Read these off the matrix that follows.
1) Read off the smallest entry in the last column.
2) Read off the entry directly above -21.66.
3) Read off the entry just left of -17.44.
4) Read off the second entry from the end, reading row by row.
5) Read off the entry just right of the smallest entry.
6) Read off the first entry, reading row by row.
7) Read off the entry just right of the largest entry.
8) Read off the entry just left of the smallest entry.
  5.90  -14.04    0.97   11.38
 10.77   -1.37  -18.80    1.12
-12.93  -21.17    6.44   -3.85
 -0.65  -21.66  -16.62   -7.53
 -7.20  -19.72  -15.72  -14.17
 -8.27   16.17   -2.46   -9.40
-17.04  -17.44   -4.02  -16.59
1) -16.59
2) -21.17
3) -17.04
4) -4.02
5) -16.62
6) 5.90
7) -2.46
8) -0.65

Questions about the matrix below. Rows and columns are numbered from 1.
1) Report the bottom-left entry.
2) Report the entry in row 1 and column 3.
3) Report the entry directly below the smallest entry.
4) Report the entry in row 2 and column 2.
5) Report the entry at row 1, column 2.
6) Report the entry in row 1 and column 1.
7) Report the bottom-right entry.
8) Report the entry at row 3, column 1.
array([[ 194,   33,  -88,   -7,  -95,   43,  230, -135, -147, -165,  -22],
       [   3, -283,  817,  -47, -341,  480,  508, -131, -510, -468,  622],
       [-341, -261,  376,  -75, -107,  287, -127, -136,  361,  305,  502],
       [  25, -141,  313,    9, -126,   39,  359,  122, -122,  206,  375],
       [-182,  -89,   97,  -93,   -7,  248, -149,   14,  205,   85,  156],
       [ -89,   85, -324,  -14,  -46,  -80, -447,  403,  196,  236, -150],
       [-292,  -40, -217,  -91, -117,  199, -718,   78,  547,  242,   38],
       [ -76, -192,   88,   -8, -203, -237,   71,  476,   74,  661,  338],
       [ 172,  378, -328,  164,  149,  -55, -416, -121,  262,  -97, -323]])
1) 172
2) -88
3) 71
4) -283
5) 33
6) 194
7) -323
8) -341

[ 44.4 -29.1  53.5   0.2  55.4]
The third smallest entry: 44.4
Give the entry just right of 0.2.
A: 55.4
Give the 2nd entry.
A: -29.1
Give the 3rd entry from the left.
A: 53.5

m =
486  495  598  700  236  758  747  615  472  960  685  258  475
384  386  494  575  251  698  558  675  467  832  466  236  656
384  386  494  575  251  698  558  675  467  832  466  236  656
486  495  598  700  236  758  747  615  472  960  685  258  475
384  386  494  575  251  698  558  675  467  832  466  236  656
486  495  598  700  236  758  747  615  472  960  685  258  475
384  386  494  575  251  698  558  675  467  832  466  236  656
The top-left entry? 486
The top-right entry? 475
The third entry on the main diagonal: 494
The entry just right of the centre entry? 615
The smallest entry in the first row: 236
The 2nd entry, reading row by row is 495
The entry in the bottom-left corner? 384
The second entry on the diagonal from the top-right corner? 236
The 3rd entry, reading row by row: 598
The entry in the bottom-right corner? 656
The fifth entry from the end, reading row by row? 467
The largest entry in the first row is 960
The third entry on the diagonal from the top-right corner? 466
The smallest entry in the last row: 236
The fourth entry from the end, reading row by row -> 832
The 4th entry in reading order: 700

Read these off the array that follows. Indices start at 1.
1) Report the entry just left of 15.
2) Report the entry at row 1, column 3.
3) Report the entry in row 3 and column 1.
4) Report the bottom entry of the column that holds the largest entry.
5) Report the entry directly below the smallest entry.
6) Report the entry just left of the smallest entry.
7) Report the entry at row 1, column 2.
8) Report the entry in the top-right corner.
[[ 11  12   0   4   5  -6   3  -2 -18   6  -8  14  -5  20   4  -5]
 [ -1   4   8  11 -41   0  -7  -8  16  10   3   2  -3  15 -10  10]
 [ 12  11   4   9  -9  31   2   6  25  14  -4 -15   0  18  -8 -37]
 [ 17 -24  -4  17  -3  -2   5  26  -9   4   7 -24 -37 -29 -24  13]
 [  2  -4  -4 -16  -8  -4   7 -42   7 -17   7   6  22 -20  -2  20]
 [  3   0   1  -4  -9   6   4  -7   6   9  -4 -18 -20   2  -7 -14]]
1) -3
2) 0
3) 12
4) 6
5) -7
6) 7
7) 12
8) -5

Questions about the row below.
1) The entry just right of 2.7?
2) The entry just left of 34.6?
[-34.3  29.6 -43.0  44.9  10.8  14.6  -0.4  -9.4  11.5  -3.9  23.8  34.6
   1.7   2.7   7.4  25.6]
1) 7.4
2) 23.8

Questions about the row below.
1) Read off the entry just right of -38.7.
2) Read off the smallest entry.
3) Read off the entry just left of -38.7.
[-28.0 -38.7  -3.1 -44.8 -21.8]
1) -3.1
2) -44.8
3) -28.0

[[-51.6  47.0  35.4 -11.6]
 [-39.1  47.0  47.1  -5.1]
 [ 58.1 -43.4 -25.6  18.1]
 [ 44.1  23.5  47.3  27.0]
 [ 58.3 -35.4  -9.1  27.0]
 [ 44.8 -47.3 -42.1   9.5]
 [-62.1  12.6 -23.8 -34.1]
 [-48.9 -18.5 -49.3 -28.9]]
Counting starts at 1.
What is the entry directly above -48.9? -62.1
What is the entry just left of -18.5? -48.9
What is the entry at row 3, column 1? 58.1
What is the entry directly below -9.1? -42.1
What is the entry in row 1 and column 1? -51.6
What is the bottom-right entry? -28.9
The entry at row 2, column 1 -> -39.1
The entry directly below -42.1 -> -23.8
The entry just left of -11.6 -> 35.4
The top-right entry: -11.6
The entry at row 1, column 2 -> 47.0
The entry directly below 44.1: 58.3
What is the entry directly below -43.4? 23.5
What is the entry just left of -49.3? -18.5
The entry just right of -35.4 is -9.1
What is the entry directly above the largest entry? 44.1
The entry just right of the smallest entry is 12.6
What is the entry in row 2 and column 3? 47.1
What is the entry in row 2 and column 2? 47.0
